A small network was shown many inputs. Here are its activations along a few directions, one row for each input.
Each table varies a few parts of the input and shows all the possible inputs, shuffled.
A made-up example of a description, with smaller parts first: one of 3 separate values, together with either a single point or one of 9 places along a line or (one of 4 places along a line, together with one of 8 places around a ring).
Shared parts are said once, and a part with two or three values counts as separate values.
In the rows, 128 means zero.

Other details of the inputs vary at random and push rows far along three fixed directions, the same in every table; ignore that.

Rows:
r1: [122  68 189 147 107 146 171 114 142 146 115 147 137 147]
r2: [135 199 123  75  79 168  93  73  88 138  93 162 103 106]
r3: [123 131 112 117 161 101 110 127 124 111 136 104 131 110]
r4: [133 136 114 115 159 110 126 139 137 106 125 106 134  94]
r5: [125  66 164 130 112 138 158 118 124 156 128 140 129 192]
r6: [138 136 111 124 165 108 113 119 123 103 137  98 132 118]
r7: [ 95 143 127 171 112 160 135 176 142  86 166 154 142 110]
r8: [133  64 182 137 113 154 160 112 138 139 117 142 145 167]
r9: [172 192 111  88  67 151  83 100 121 165 108 152 114 116]
r10: [164 192 114  83  67 141  79 102 114 169 112 157 113 121]
r11: [124 136  95 124 161 100 113 134 125 127 132 103 121 122]
r12: [158 188 133 107  62 135  81  79 112 157 111 159 113  88]
r13: [124 142 101 119 158  96 126 147 131 127 124 109 124 111]
r14: [113 144 122 173 123 172 123 163 130  80 175 139 152 140]
r15: [155 100 143  86 156 109 144 105 135 131 106  97 136 130]
r16: [141 106 134 121 152  98 153 107 142 158  94 102 115 114]
r17: [130 137  97 140 160  99 120 130 126 124 126 105 117 110]
r18: [134  69 164 143 113 151 164 118 138 155 114 140 133 177]
r19: [130 100 154  94 150  88 147 112 138 145 100 111 124 107]
r20: [126 136 114 106 163 104 117 137 133 109 131 109 136 109]
r21: [101 149 108 175 113 158 134 183 134 100 160 147 143 135]
r22: [124 146 103 129 153 102 136 144 143 127 118 103 122  97]
r23: [113 141 103 134 154  91 123 136 129 133 128 107 114 102]
r24: [119  92 156 127 132 117 135 124 124 131 126 128 129 134]
r25: [152 100 126 110 157 100 137  99 125 148 107  96 117 147]
r26: [105 142 123 182 119 165 127 167 132  85 168 149 149 122]
r27: [132 137  93 135 162 104 115 127 127 122 128 101 121 120]
r28: [ 86 150 114 173 112 146 133 185 137 108 165 155 131 128]
r29: [106 146 108 188 119 163 130 174 133 101 163 146 137 134]
r30: [167 183 128 102  65 140  75  80 106 153 113 158 116  98]
r31: [139  95 150  89 154  93 141 114 132 141 102 111 125 116]
r32: [125  60 184 124 112 142 152 115 123 140 131 139 135 181]
r33: [121 136  99 129 158  95 118 138 123 129 130 105 117 112]
r34: [134 138 113 112 161 114 121 135 138 106 126 101 140 104]
r35: [ 82 140 127 177 111 147 123 168 127  93 174 156 138 117]
r36: [142 143  94 113 162 116 126 141 136 117 130  97 125 123]
r37: [117 172 144 116  31 210 120  94  90 156 106 203 104 164]
r38: [133 145  97 109 163 104 123 142 129 122 133 102 127 129]
r39: [136 101 134 124 150  88 145 102 134 157  97 105 109 119]
r40: [127  59 181 140 112 143 153 107 129 139 121 144 138 172]
r41: [113 150 103 179 122 168 130 167 131  96 171 141 145 153]
r42: [128  65 185 113 113 144 161 123 131 138 127 146 142 180]
Each input here is: one of 2 separate values, together with either a single point or (one of 4 places along a line, together with one of 5 places around a ring).
Changing only the choice among 2 separate values turns r33 into r24. The same change can be made to r11. Which row results?
> r3
Changing only the choice among 2 separate values turns r28 into r19. The same change can be made to r38. Which row results?
> r42
Which other rows does r36 become when the place on the line of 4 takes its other values? List them by row number.
> r9, r21, r22
Which other rows does r16 become when the choice among 2 separate values takes its other values? List them by row number.
> r1
Which other rows does r7 become when the place on the line of 4 takes its other values? List them by row number.
> r4, r15, r34
